Each row below holds a small network's activations on one input, seen along a few directions.
Each table varies a few parts of the input and shows all the possible inputs, shuffled.
A made-up example of a description, with smaller parts first: one of 4 places along a line, together with either a single point or (one of 2 separate values, together with one of 5 places around a ring) or one of 11 places around a ring.
Shared parts are said once, and a part with two or three values counts as separate values.

Other details of the inputs shift rows strongly along three fixed directions, in all tables alike. That doesn't count.

A family of inputs:
row 1: [ 11 -10  20 -23  21  -7  15  -6  36  -8  -1 -11]
row 2: [ 48  43 -30 -10  62  -9  -7 -13  19 -32   9  15]
row 3: [-30 -38  72 -25 -53   3  20  12 -27   7 -15  -9]
row 4: [-26 -51   4   8  16  38  39 -18  56  16  -3 -23]
row 5: [  1  -8  11 -20  38   2  35 -13  25 -27   6   3]
row 6: [-14  15 -46  42 -46  41 -24  -3 -32  49   1  -7]
row 7: [ -6  12   6 -15 -21 -14   9   5 -31   2  11 -13]
row 8: [-32 -58  97 -51 -30 -14  64   4  -6 -14 -11 -35]
row 9: [ 20  41 -40  25 -17 -12 -59  19 -36  20   8  17]
row 10: [  9  21  13 -41   2 -44  15  12 -22 -20  26 -12]
row 11: [  1   9  22 -10 -19 -26 -12   7 -31  -9  -8  -2]
row 12: [-12  -7 -57  38   6  56   6 -24  44  47   6 -19]
row 13: [-26   2 -53  63 -37  37 -28   5 -35  38  -3  12]
row 14: [-16 -31  16  13 -25  25  -7  -3  23  30 -22  -9]
row 15: [ -6  -1  25 -20 -11 -25   0  13 -41 -18   4   1]
row 16: [  0 -18  18 -23  27   2  24  -2  31 -12  10  -3]
row 17: [ 67  80 -33 -37  67 -73 -21  16 -12 -63  38  32]
row 18: [-23  21 -46  59 -68  10 -67  35 -74  44   4  33]
row 19: [-15 -25  80 -60 -13 -45  36  21 -10 -33   6  -5]
row 20: [  9  -4  13 -17  32  -4  27 -20  35 -23  -7  -8]
row 21: [ 33  31  23 -44  31 -51   8   4 -10 -50  10   8]
row 22: [  6 -10  15 -21  34  12  32 -15  25 -21   4  -1]
row 23: [ 44  55 -34  -5  23 -32 -44  16 -18 -16  20  22]
row 24: [-13 -23  15  14 -22  31  -1 -17  14  20 -26 -13]
row 25: [-27 -38  69 -18 -46 -10  11   4 -16   3 -32 -17]
row 26: [-29 -55  -4  13  32  43  43 -32  70   9 -10 -20]
row 27: [-24 -10  20  22 -68   3 -32  11 -44  26 -26  -1]
row 28: [ 27  13 -46  16  70  35  15 -43  69  -8  -3  -5]
row 29: [ -1   1  22 -18 -17 -17  -8  25 -22  -1  13  11]
row 30: [ 12   7  20 -16 -15 -23 -17  15 -13   1   1   1]
row 31: [-13 -23  18  13 -25  30  -2 -12   9  20 -28  -8]
row 32: [ -6   9 -39  56 -39  42 -42  -6 -18  44 -19  10]
row 33: [ -1  -6  16 -19  24  -1  31  -6  18 -23   5   7]
row 34: [ -9 -17   9 -17  26 -12  35  -2  22 -20  13 -10]
row 35: [ 25  26 -32  -8  44 -18   6   9   8 -20  33   9]
row 36: [ 18  27 -49  26  23   3 -26  -3  16   0   1  21]
row 37: [  6  11  24 -14 -17 -26 -13  11 -29 -15  -9   8]
row 38: [-16 -32  15  14 -23  24  -7  -3  22  31 -23 -11]
row 39: [  4  12  12  -9 -14 -34 -17  14 -24  -7  -1   0]
row 40: [  4  15 -38  24   7  18  -8  -1 -15   6  11   8]
row 41: [ 21  27 -37  21  15  17 -19 -12   5   5  -2  10]
row 42: [ -2 -24 -65  51  66  67  22 -52 111  19 -18  -4]
row 43: [-23 -28   8  17 -23  15   3  -7  19  22 -20 -10]
row 44: [-25 -18  12  15 -55   3 -32  25 -48  33  -2  -1]
row 45: [  8  14 -35  19  13  20 -17  -5 -16   4   7  11]
row 46: [ 41  61 -40  -3  26 -44 -41  16 -24 -28  20  27]
row 47: [ -5 -13   6 -13  28  -2  45 -10  20 -22   8  -9]
row 48: [-14  -2  20 -13 -27 -36   5  29 -41  -8  14   0]
Each input here is: one of 4 places along a line, together with either a single point or one of 5 places along a line or one of 6 places along a line.
- The inputs of row 30 and row 17 match in every part but the place on the line of 4. If row 16 is changed in the same way as row 30 into row 17, which row does it become? => row 18
- A walk changes only the place on the line of 5. It starts at row 3 and steps to row 22. List the rest of the walk in order. => row 45, row 40, row 8
- Which other rows agree with row 25 in the place on the line of 4? List them by row number. => row 5, row 7, row 11, row 13, row 15, row 20, row 21, row 27, row 33, row 37, row 47
- Which other rows does row 18 become when the place on the line of 5 takes its other values? List them by row number. => row 19, row 26, row 34, row 48
